These are the activations of a small neural network, seen along a few directions. Each row is one input.
In each table, some parts of the input vary, and every possible input appears once, in random order.
A made-up example of a description, with smaller parts first: one of 3 separate values, together with either a single point or one of 11 places along a line or (one of 6 places along a line, together with one of 8 places around a ring).
Shared parts are said once, and a part with two or three values counts as separate values.

Other details of the inputs shift rows strongly along two fixed directions, in all tables alike. That doesn't count.

Rows:
r1: [ -4.9  -2.8  -0.5 -20.2 -26.7  26.7  -6.4  10.3  18.7  -7.6 -27.5]
r2: [ 11.9  25.4  27.7  45.6  27.0 -39.2 -36.5 -27.1 -30.3  60.1  -1.6]
r3: [ -0.2 -16.1  -2.7  -3.0 -20.2  18.7 -10.0  29.9  14.9 -12.5 -32.0]
r4: [-11.2  -6.7   2.7   3.0 -12.1  29.9  11.6  37.1   6.2  -6.0 -27.4]
r5: [ 65.4 -28.1 -80.1 -12.1  25.2 -60.1  47.9 -56.9 -15.5 -61.5  57.9]
r6: [-27.1 -12.7   0.6 -14.4  -0.1  31.9  -0.5  22.3   7.1 -13.3  -9.4]
r7: [-18.3   6.7  17.9 -14.2  -7.0  38.0 -11.8  26.5   6.4 -24.6  14.8]
r8: [ 60.8 -40.5 -87.9  -3.3  40.4 -58.9  84.5 -36.7 -12.4 -50.8  41.1]
r9: [ 62.5 -44.9 -90.2  -5.8  30.9 -75.6  59.3 -43.2  -7.4 -54.0  36.5]
r10: [-11.8   0.6  -1.3  -8.4 -10.3  44.0   6.5  24.7   0.2  -9.0 -16.4]
r11: [-25.9 -16.8  -2.4 -30.5 -25.9   4.8  -6.3   9.9  33.0  -1.8 -16.8]
r12: [-11.1  -3.3  10.7 -22.1 -17.7  20.7 -30.0  19.3  10.0 -35.8  10.9]
r13: [-11.7  -3.7   1.3 -23.6 -28.9  33.2  27.6  15.8  15.4   3.9 -18.8]
r14: [-21.9  -4.3   7.3 -11.8  -8.2  36.3  -2.8  20.7   9.6 -24.6   2.4]
r15: [  8.9  25.5  31.8  33.5  10.6 -48.7 -19.3 -35.1 -12.1  77.6  -5.0]
r16: [-13.1   2.7   1.4 -17.2 -20.1  38.4  18.8  16.7   9.9  -5.6 -21.6]
r17: [ 21.7  43.1  43.5  44.3  21.1 -33.6 -45.4 -23.5 -32.4  47.3  22.0]
r18: [-16.5  26.2  36.8  38.1  36.9 -43.9 -10.7 -29.7 -19.3  65.7   3.5]
r19: [-26.1 -13.8  -2.8 -26.4 -18.5  10.4 -12.5  10.0  25.4 -15.1 -19.1]
r20: [  9.7  54.5  48.1  53.9  29.9 -22.4 -27.0 -16.2 -38.9  57.5  27.3]
r21: [-27.3 -14.1   2.0 -29.1 -17.7  21.2  20.6  14.6  25.8  -0.5 -12.3]
r22: [-22.1 -19.8  -5.4 -20.6 -10.7  15.3 -22.0  16.6  12.0 -21.6 -13.7]
r23: [ -7.3   9.1   5.3  -4.8 -18.1  48.2   3.6  23.2   2.4 -18.7  -4.6]
r24: [ 15.7  33.9  36.4  49.3  20.0 -35.4 -39.3 -29.0 -28.7  50.8   9.8]
Each input here is: one of 4 separate values, together with either a single point or one of 5 places along a line.
Question: The inputs of r20 and r12 match in every part but the choice among 4 separate values. If r10 is changed in the same way as r20 into r12, which row does it become?
Answer: r22
Question: List by row number the other rows that have the choice among 4 separate values in common with r8.
Answer: r6, r7, r14, r18, r21
Question: Which other rows does r24 become when the place on the line of 5 takes its other values? List them by row number.
Answer: r1, r2, r15, r17
Question: Which other rows does r9 become when the choice among 4 separate values takes its other values? List them by row number.
Answer: r3, r4, r8

Rows:
r25: [ 23.8  -4.1 -18.6  25.6  33.5 -63.0  12.7 -36.6 -16.5  12.0  18.2]
r26: [-30.8 -25.2  -9.6 -37.1 -23.0  27.2   9.5  24.2  29.4 -22.5 -19.7]
r27: [-11.9 -10.7 -11.2 -22.4 -22.2  52.8  18.3  29.1  12.1 -21.7 -23.1]
r28: [-10.1  -7.5  -7.1 -17.8 -21.4  51.2  15.1  34.6  13.4 -35.5 -14.3]
r29: [-15.5 -22.1 -13.7 -35.4 -36.2  27.6   8.8  21.0  35.5 -16.5 -35.9]
r30: [-31.1   7.2  34.9  11.4  -4.3  -6.1 -33.7   4.5   7.4  53.3 -36.8]
r31: [-22.0  26.0  43.3  26.3  -3.2  13.8 -16.7  11.7  -6.5  48.8 -24.7]
r32: [-34.3   9.3  39.9  17.5  -4.1  -8.2 -32.3   9.7   7.1  48.2 -33.6]
r33: [-11.2  20.4  47.5  30.6  -3.6   6.7 -31.8  25.5  -8.2  43.0 -16.9]
r34: [-38.3   8.8  39.7   4.6  -5.0  -7.9 -26.3   3.1  11.8  53.0 -24.8]
r35: [ 32.9  14.6 -11.4  20.0  20.2 -38.3  37.1 -40.7 -19.4  33.5  16.8]
r36: [-16.8  26.0  41.3  19.4 -10.9  14.5 -12.6   6.7  -0.7  52.1 -28.7]
r37: [-21.9  -8.0  -1.4 -22.8 -14.3  52.6  15.3  35.5  13.3 -32.4  -3.0]
r38: [ 36.0  25.5  -1.2  21.4  28.1 -33.2   0.1 -36.0 -30.8   8.8  48.3]
r39: [ 22.7 -35.3 -57.6 -25.5   6.8 -20.5  44.4 -12.7   9.4 -53.6  19.0]
r40: [ 23.8 -30.2 -53.3 -29.4   6.9 -17.1  31.8 -17.0   7.2 -59.0  31.7]
r41: [ 45.5  -3.9 -43.3 -22.5  -5.3   8.2  29.4 -12.3  -5.9 -56.3  37.2]
r42: [ -4.4  -0.2  -0.7 -17.6 -24.3  51.1   0.5  31.6  10.6 -37.7  -8.2]
r43: [-21.0 -28.0 -17.6 -31.0 -21.9  28.2   4.4  24.8  24.6 -23.8 -30.3]
r44: [-14.2 -10.1  -7.3 -17.4 -14.5  55.1   9.0  36.5   8.6 -33.4 -14.6]
r45: [ 41.1  23.6  -5.1  26.8  27.2 -29.8  -7.2 -33.9 -35.7   9.0  35.9]
r46: [-32.5 -26.5  -6.6 -32.3 -15.8  28.6   1.3  30.0  26.5 -36.4 -11.0]
r47: [ -6.8 -13.5  -4.5 -28.9 -33.5  31.4 -27.1  20.7  22.3 -42.6  -9.4]
r48: [ 28.1  13.5  -9.8  31.2  36.5 -38.7  27.3 -30.0 -28.9  15.6  31.3]
r49: [ 19.9  -3.5 -18.9  17.8  29.2 -65.2  22.1 -41.7 -12.8  26.4  15.1]
r50: [ 49.5  -4.5 -46.9 -20.9  -8.9   9.9  29.2 -12.2  -5.7 -58.8  31.1]
r51: [ 23.5  12.2 -12.0  22.8  31.9 -37.7  36.2 -36.8 -25.5  27.9  27.7]
r52: [-13.6  -8.7  -7.8 -26.4 -26.6  49.9  25.1  28.9  17.3 -22.8 -17.7]
r53: [ 30.8 -15.7 -50.4 -29.1  -5.1   6.4  66.5 -17.5   5.0 -29.9  17.3]
r54: [-20.6  28.3  47.5  28.7   7.2  20.1 -41.9  17.2 -16.1  31.2  -9.4]
r55: [ 28.5  18.8  -4.8  26.2  36.3 -35.0  14.3 -32.2 -30.1  10.6  43.1]
r56: [-25.8  21.0  52.9  18.7  -4.2  -7.5 -67.1   3.4  -1.4  32.3  -5.3]
r57: [-14.7 -19.5  -6.8 -26.8 -26.0  30.2 -12.9  26.6  23.9 -41.5 -16.3]
r58: [-21.9  16.4  44.6  19.3  -0.1  -3.5 -70.1   3.9  -6.6  28.8 -10.0]
r59: [-24.8 -27.5 -10.6 -24.6 -14.0  29.4  -6.7  30.7  20.5 -33.5 -23.0]
r60: [-31.9  21.1  55.0  15.9  -0.2  -6.0 -67.5   2.8  -1.4  32.9   0.7]
r61: [ 39.2 -42.0 -57.9 -22.6  -4.1 -27.2  34.3  -3.8  12.5 -46.9  11.8]
r62: [ 26.1  -3.1 -22.1  10.6  21.4 -64.1  25.8 -46.5  -6.9  29.7  11.7]
r63: [ 26.2  -2.0 -16.2  23.9  35.8 -56.8  -5.8 -37.9 -23.3   7.4  23.7]
r64: [ 34.4  19.4  -6.2  28.9  31.9 -36.6  14.5 -32.1 -30.1   9.4  37.2]
r65: [-35.5  16.1  53.3  22.9   4.0  -9.2 -55.3   9.7  -0.5  36.8 -13.0]
r66: [-20.4  23.5  40.8  20.2  -4.0  16.8 -17.9   7.3  -5.5  54.1 -28.4]
Question: Describe the family of inputs behind these rows.
Answer: one of 2 separate values, together with either a single point or (one of 4 places along a line, together with one of 5 places along a line)
Question: The inputs of r39 and r48 match in every part but the choice among 2 separate values. If r26 is changed in the same way as r39 into r48, which row does it become?
Answer: r51
Question: The inputs of r41 and r56 match in every part but the choice among 2 separate values. If r37 is changed in the same way as r41 into r56, which row does it become?
Answer: r46
Question: Which other rows does r34 become when the choice among 2 separate values takes its other values? List them by row number.
Answer: r53
Question: Which other rows does r63 become when the place on the line of 4 takes its other values? List them by row number.
Answer: r40, r57, r65
